These are the activations of a small neural network, seen along a few directions. Each row is one input.
Each table varies a few parts of the input and shows all the possible inputs, shuffled.
Descriptions start from the smaller parts, as in this example, which fits no table here: one of 8 places around a ring, together with either a single point or one of 9 places around a ring or (one of 3 separate values, together with one of 4 places along a line).
Shared parts are said once, and a part with two or three values counts as separate values.
In the rows, 128 means zero.

Other details of the inputs vary at random and push rows far along three fixed directions, the same in every table; ignore that.

Rows:
r1: [156  91 162 141 149 123 142  94  55 115 128 145 153]
r2: [165 176 223 138 144 176  55 147 100  80 167  99  81]
r3: [136 186 144 118 144 111 103 146 174  97 127 117  70]
r4: [121  83  98 108 114 133 133 108 105 155 111 200 135]
r5: [108 130  97 146  83 139 141 128 151 139 119 128 145]
r6: [115  89 170 125 151 152 137  95  49 108 132 167 129]
r7: [111  88 158 124 150 140 143  99  68 158 140 160 137]
r8: [119 120  59 137  99 124 149 131 131 150 112 106 171]
r9: [111 137  96 138  86 124 142 150 145 155 113 139 137]
r10: [131 149 145 178 132  97 154 145 121 149 137  78 156]
r11: [151 141 228 122 157 160  59 165 109  77 131  73  47]
r12: [130 166 124  97 109 161  81 139 176 110 164 117  74]
r13: [ 91  71  88 126 136 132 137  95 121 157 121 195 137]
r14: [134  97 186 122 162 124 150 122  59 126 140 140 154]
r15: [100  84  86 110 103 167 121 131 118 164 110 173 177]
r16: [110 121 108  85 120 175 109 129 185 136 125 164 100]
r17: [120 176 143 124 128 128 128 154 188 104 131 125  54]
r18: [108  91  96  98 113 146 121  76 103 142 113 185 150]
r19: [133 115 135 133 142 105 167 115  86 125 142 106 140]
r20: [106 127 165 108 149 155 118 140 145 103 149 156  88]
r21: [142 102 125 117 152 126 149 105  70 130 126 118 150]
r22: [106 161  69 150 136  58 159 118 202 142 106  94 145]
r23: [115 128 105  95 109 187 106 104 176 127 120 161  85]
r24: [105 138  95  95 121 164 109 130 177 129 106 173  74]
r25: [102 126  97 122  82 125  85 158 238 112 110 113  59]
r26: [114 166 101 116  89 148 125 149 210 120 157 104  74]
r27: [168 151 134 153 124  80 154 150 127 127 118 100 146]
r28: [119 157 125 172 156  64 183 129 159 129 122  75 135]
r29: [161 182 127 165 124  62 141 159 125 127 109  66 166]
r30: [152 121 172 148 149 127 123 130  97 137 152 120 131]
r31: [162 109 152 142 158  99 149 116  69 111 146 107 141]
r32: [161 147 134 136 142 114 148 136 104 117 135  67 145]
r33: [113  83 156 118 160 140 141 104  39 112 149 156 126]
r34: [135 133 132 139 154  88 147 101  94 103 109 114 160]
r35: [118 157 153 106 109 167 108 160 195 117 155 131  82]
r36: [107 127  93  84 111 161  92 109 166 128 150 158  83]
r37: [114  76  77 109  97 148 129 108 109 149 139 176 148]
r38: [116 174 112 112  99 132 132 148 220 130 127 131  59]
r39: [101  88  89 107 113 166 129 103 116 181 116 170 154]
r40: [111  96  96 101  99 153 116  89 100 145 117 177 163]
r41: [159 152 170 132 151  95 129 145 109 113 137  88 165]
r42: [145 106 171 104 156 131 111 107  33 134 126 169 138]
r43: [ 94  95  96 123 109 149 103 110 100 178 128 172 166]
r44: [154 149 199 126 172 158  86 142 119  65 181 119  40]
r45: [105 128  96 155  99  54 159 150 178 125  85  58 136]
r46: [144  91 147 131 152 106 148 121  92 127 128 147 166]
r47: [118  68 171 110 141 122  86 116  33 118 108 135 142]
r48: [155 152 119 146 121 113 157 123 134 121 105  79 160]
r49: [138 132 163 131 167 108 123 108  91 139 138 118 136]
r50: [104 125  83 137  89 133 142 138 143 143 138 119 138]
r51: [174 165 160 150 157  84 164 158 124 112 118  49 174]
r52: [118 160  95 160 109  81 177 136 192 158 123  78 148]
r53: [111 119 127  89 143 192  92 118 131 105 148 159  64]
r54: [108  87 145 127 119 153 130 136  77 147 137 162 169]
r55: [132  89 141 124 151 122 132 117  63 123 116 184 132]
r56: [124 102 148 117 143 138 112 104  64 158 139 153 160]
r57: [151 152 157 150 142  94 123 156 110 118 132  85 178]
r58: [126 145  88 110  97 109 127 131 149 149 108 141 143]
r59: [164 136 169 169 144  98 134 164 109 114 140  89 168]
r60: [143 148  90 151 109  72 167 153 203 131 117  91 168]
r61: [118 138 100  90 108 170 108 128 177 143 111 167  77]
r62: [ 98  99  89 126 149 122 153  98 122 157 101 151 151]
r63: [114 112  83 135 119 110 145 110 177 162 124 148 130]
r64: [150 158 146 148 177  79 164 145 141  98 111  70 151]
r65: [140 125 144 132 173  86 140 110  59  99 136 102 150]
r66: [120  97  79 151  86 131 137 115 124 144 111 155 175]
r67: [152 169 142 137 105 149 105 141 196  98 145 108  80]
r68: [102  84 103  87 125 136 122 102 114 151 120 187 162]
r69: [114 116  96 133 109 108 176  99 136 137 109 132 153]
r70: [152 162 133 162 160  84 168 119 131  94  99  67 145]
r71: [ 99 112 103 105 125 151 110 134 197 116 133 184  92]
r72: [120 117  76 129  95 133 139 137 115 166  90 147 169]
r73: [ 92 128 106  87 127 150  95 128 185 117 130 176 100]
r74: [123 151  68 142  98  94 132 138 157 136 128  89 160]
r75: [124 117  77 144  94 126 127 138 148 137 139 126 141]
r76: [168 159 145 139 138 101 152 149 103 129 107  84 149]
r77: [149 123 170 168 145 129 115 140  90 139 150 115 143]
r78: [121 126 140 111 103 221  71 128 129 123 136 159  93]
r79: [138 127 177 127 150 167  93 117 121  81 148 157  71]
r80: [122 146  87 161 117 111 145 140 162 166 110  89 162]
r81: [126 154  94 136  93  90 171 145 163 149 107 110 143]
r82: [178 166 226 147 144 164  68 178 102  93 165 117  63]
r83: [149 177 194 133 122 165 107 144 151  90 159  95  68]
r84: [137 132 183 112 166 180  95 119 112 132 151 136  75]
Description of these inputs: one of 4 separate values, together with either a single point or (one of 4 places along a line, together with one of 5 separate values).
Q: Changing only the choice among 4 separate values turns r36 into r21. The same change can be made to r49. Which row results?
A: r84
Q: Changing only the choice among 4 separate values turns r39 into r30. The same change can be made to r76. Which row results?
A: r27
Q: Changing only the choice among 4 separate values turns r1 into r23. The same change can be made to r77. Which row results?
A: r80
Q: Which other rows does r54 become when the choice among 4 separate values takes its other values? List them by row number.
A: r15, r57, r59
Q: Which other rows does r73 become when the choice among 4 separate values takes its other values? List them by row number.
A: r20, r64, r71
Q: Which other rows does r23 become when the place on the line of 4 takes its other values? List them by row number.
A: r48, r70, r78
Q: Which other rows does r72 become when the place on the line of 4 takes its other values? List them by row number.
A: r24, r61, r76
Q: Which other rows does r52 become when the choice among 5 separate values takes its other values? List them by row number.
A: r26, r35, r81, r83
Q: Which other rows does r74 become when the choice among 5 separate values takes its other values? List them by row number.
A: r2, r29, r43, r57

Rows:
r85: [173 126 190 175 176  60 174 133  53  85 108  75 164]
r86: [ 84  74  37  95 112 128 149  80 142 162 118 198 178]
r87: [155  88 164 132 149 149 118 109  16 134 144 142 198]
r88: [124 144 125 110 101 179 110 131 150 129 151 134  73]
r89: [144  97 164 118 172 147 136  93  38 107 127 143 159]
r90: [136 136  70 181  90  48 176 152 166 138  95  82 199]
r91: [131 188 116 153 135  78 135 147 221  99 106  42  89]
r92: [117 147 131  95 134 149  97 133 171 133 138 175  81]
r93: [ 79  57 106 137 122 143 176 117 110 196 123 184 187]
r94: [142 145 185 121 151 180 108 115 104 106 156 129  61]
r95: [192 221 207 165 150  99 107 181 148 102 141  43 110]
r96: [105  83  85 102 119 130 150  92  94 165  76 192 170]
r97: [156 150 117 180 121  79 174 131 101 146 130  70 185]
r98: [126 151  70 158 112  42 171 144 173 134  88  40 169]
r99: [109 117  97 107  83 154 111 148 177 117 123 158  93]
r100: [104 124 152 105 149 151  77 127 146 115 154 147  66]
r101: [ 92 149  28  90  67 158 123 130 252 136 119 141 108]
r102: [120  77 139 134 131 134 103 119  42 152 124 141 175]
r103: [153 153 195 103 142 166  86 152 100 112 138 133  85]
r104: [113 140 122 110 125 164 112 116 167 131 166 158  65]
r105: [131 121 187 117 149 149  94 138 120  90 163 163  73]
Q: Describe the family of inputs behind these rows.
A: either a single point or (one of 4 places along a line, together with one of 5 separate values)
Q: Which other rows does r85 become when the choice among 5 separate values takes its other values? List them by row number.
A: r89, r91, r94, r96
Q: Which other rows does r87 become when the choice among 5 separate values takes its other values? List them by row number.
A: r90, r95, r97, r102
